A small network was trained on made-up records. Each row is its average activation on records with the value named, seen along a few directions.
Values that are neighbours, or in one group, have similar rows; names and order tell nothing.
(in the rows, 500 means zero)
Strong random noise was added to every row along 10 fixed directions; ignore it. To show where, here is one row again and again, with new noise each time:
[503 538 702 757 418 593 421 625 390 527 530 494 770 547 642 537 686 455
 622 502 430 771 481 602]
[454 543 575 589 500 529 416 430 479 466 483 541 583 589 501 531 477 649
 471 419 437 499 415 521]
[628 544 368 465 489 605 640 325 459 580 455 552 449 260 609 335 462 348
 447 340 659 552 572 557]
[613 501 440 469 469 671 615 385 637 536 465 510 321 467 514 372 335 577
 339 299 586 483 444 419]
[368 472 636 777 613 401 500 496 398 320 486 527 611 505 442 477 515 589
 531 605 476 496 463 678]
[528 602 334 463 516 871 528 493 605 406 408 465 416 681 502 428 542 589
 365 546 552 358 546 315]
[488 517 477 493 412 609 460 544 501 480 472 466 527 603 517 525 653 538
 469 564 409 539 558 520]
[608 456 590 464 585 445 524 447 603 713 407 490 534 470 559 519 359 487
 545 322 464 591 398 369]
[441 465 637 615 519 329 485 588 526 519 418 500 534 508 508 626 415 509
 563 461 473 503 369 361]
[270 474 632 748 425 280 442 632 412 108 431 447 437 541 336 497 540 530
 440 746 514 348 439 518]
[423 386 541 490 480 201 531 547 519 644 454 540 487 442 517 734 470 543
 567 433 364 527 450 501]
[554 373 583 433 206 311 443 530 558 541 382 349 355 452 506 428 593 377
 362 470 387 620 498 464]


Field B:
b7: [613 449 503 441 539 526 512 387 650 717 556 521 467 501 596 408 250 587
 377 211 500 591 378 475]
b10: [558 477 407 483 326 565 690 584 524 708 652 564 406 339 645 651 528 496
 558 384 516 636 576 546]
b2: [448 604 410 354 514 413 465 568 449 474 488 556 495 400 445 652 464 451
 645 542 561 358 511 444]
b9: [507 381 518 521 543 532 438 445 631 567 514 406 472 750 445 450 463 682
 365 524 400 491 502 546]
b6: [576 603 543 422 294 561 230 388 445 385 557 418 516 582 507 309 549 402
 318 465 518 551 432 482]
b5: [468 447 586 767 652 426 564 462 443 514 405 501 591 476 588 462 529 450
 541 514 539 509 506 508]
b4: [564 426 498 407 801 435 559 509 559 839 428 495 654 579 577 642 536 527
 694 499 349 522 557 453]
b1: [448 415 439 510 504 355 587 549 508 474 693 580 404 441 459 592 466 559
 483 524 520 505 581 720]
b3: [521 406 454 399 722 565 501 483 577 667 507 479 542 611 518 521 485 544
 601 496 426 450 477 371]
b8: [563 437 437 404 693 679 570 512 558 601 594 512 553 493 473 493 475 515
 581 514 477 507 537 483]
The values of B form 3 separate groups.
List the group mates of b4, in the order listed. -> b10, b2, b5
List the group mates of b8, in the order listed. -> b3

Field J:
j1: [466 572 428 438 609 496 685 568 401 394 549 621 480 322 430 561 509 361
 715 645 644 437 591 523]
j7: [545 520 337 248 681 507 613 559 620 442 520 473 328 468 345 481 327 440
 526 656 639 330 570 377]
j12: [495 476 659 512 172 366 355 653 371 607 728 529 649 416 612 622 618 377
 605 392 452 791 469 627]
j2: [635 494 447 518 394 728 576 292 549 589 407 468 441 525 598 316 591 538
 296 346 443 613 561 573]
j8: [393 502 568 377 426 399 285 472 478 364 648 499 505 658 316 554 487 715
 465 576 353 425 436 636]
j9: [370 541 591 653 380 466 561 602 497 243 614 613 329 469 351 614 315 684
 476 449 617 365 340 476]
j11: [341 591 216 569 269 610 493 525 308 457 555 610 498 453 677 655 767 510
 429 491 520 403 649 590]
j5: [457 495 373 443 558 538 555 659 591 492 446 450 429 594 488 615 547 500
 496 666 477 380 564 359]
j4: [580 717 440 336 193 710 429 515 434 444 542 524 471 494 548 474 636 393
 473 466 580 538 559 445]
j10: [488 513 560 326 411 400 572 786 583 632 684 604 452 508 438 864 407 593
 724 476 435 596 433 476]
j3: [534 417 492 441 342 358 463 485 496 446 520 414 376 423 472 357 528 350
 355 527 538 554 535 578]
j6: [425 413 744 695 543 188 548 515 510 499 576 599 460 356 446 624 190 647
 576 274 525 509 247 527]
The values of J form a 2 by 6 grid.
Name the neighbours of j2, in listed order. -> j1, j4
Name the neighbours of j8, in listed order. -> j7, j12, j11
How many steps from neighbour to neighbour lead from j5 to j9, at the fewest? -> 3
Each value of J is a pair of two hidden parts, and every pair occurs once (2 first parts, 6 second parts).
Changing only the second part turns j2 into j4. j1 has the same second part as j2; what does that change turn j1 into? -> j9
Changing only the second part turns j12 into j6. j3 has the same second part as j12; what does that change turn j3 into? -> j10

Field D:
d12: [565 530 519 358 558 425 489 504 480 455 570 474 485 352 408 413 398 365
 578 579 564 506 513 546]
d3: [370 476 534 901 582 555 508 466 467 389 434 536 594 622 577 481 548 668
 367 516 493 465 500 588]
d2: [549 533 529 555 662 606 639 545 459 507 516 552 607 407 506 523 524 405
 672 561 574 563 544 531]
d7: [594 667 619 455 387 899 402 646 479 467 713 499 663 687 496 491 652 645
 590 524 412 710 515 643]
d9: [439 586 482 574 560 410 493 568 383 429 488 547 599 394 564 535 507 293
 593 582 644 473 484 412]
d8: [600 482 600 399 475 397 489 532 552 543 566 452 440 416 445 447 380 452
 561 460 553 588 461 532]
d10: [491 437 439 486 485 574 355 364 472 502 385 366 588 602 545 309 659 453
 374 556 406 483 573 478]
d11: [497 484 416 461 479 529 439 473 451 683 555 549 591 531 609 632 569 547
 535 389 433 544 523 526]
d5: [487 491 576 528 597 563 400 364 507 445 612 527 575 663 420 428 458 725
 432 452 429 511 459 689]
d1: [499 437 685 497 582 344 491 586 573 568 440 449 546 610 421 612 437 532
 616 568 376 566 400 385]
d4: [435 411 581 657 271 214 476 476 550 551 385 516 372 397 594 595 344 500
 335 224 476 506 299 390]
d13: [473 454 520 628 637 473 608 361 443 461 526 544 519 448 444 392 507 611
 495 558 483 480 571 793]
d6: [524 598 543 329 592 530 337 366 460 593 446 573 663 592 493 558 517 569
 635 423 387 473 459 409]
The values of D form a line.
A walk along D starts at d10 and steps to its neighbour d11. Put d12, d3, d9, d13 in the order it reaches them. -> d9, d12, d3, d13
Name the neighbours of d6, in listed order. -> d2
How many steps from neighbour to neighbour lead from d8 to d1, at the fewest? -> 5

Field W:
w9: [691 570 671 520 600 626 622 419 536 619 596 591 566 405 495 418 317 531
 618 325 590 697 441 605]
w2: [432 592 304 343 341 344 545 460 333 432 584 632 422 199 509 604 531 358
 534 491 602 423 602 639]
w7: [439 417 496 510 417 430 516 519 513 500 501 516 424 571 484 583 585 575
 444 529 369 510 511 525]
w3: [495 478 570 512 667 310 521 388 448 487 417 487 580 416 443 395 434 424
 550 576 488 513 499 599]
w5: [441 275 487 607 462 362 661 582 586 517 497 456 310 427 462 526 448 549
 403 497 454 472 488 532]
w6: [481 623 379 349 533 644 456 515 428 393 438 480 543 576 446 502 722 484
 549 694 451 388 655 539]
w1: [597 445 531 318 514 413 385 443 545 673 539 429 534 525 483 466 482 528
 503 461 359 611 506 616]
w11: [475 496 508 455 437 528 470 496 448 390 666 550 500 523 415 468 542 544
 487 542 514 560 543 688]
w8: [433 594 298 335 498 386 500 374 510 544 548 647 390 452 498 696 313 598
 427 337 593 293 449 428]
w10: [425 397 659 865 468 513 432 601 547 541 277 384 604 652 663 543 606 506
 489 465 406 537 374 241]
w4: [419 406 260 408 573 431 570 642 568 660 408 458 446 517 610 688 589 419
 543 589 491 337 621 261]
The values of W form a line.
Name the neighbours of w10, in listed order. -> w7, w6
Name the neighbours of w4, in listed order. -> w1
Name the neighbours of w2, in listed order. -> w3, w5
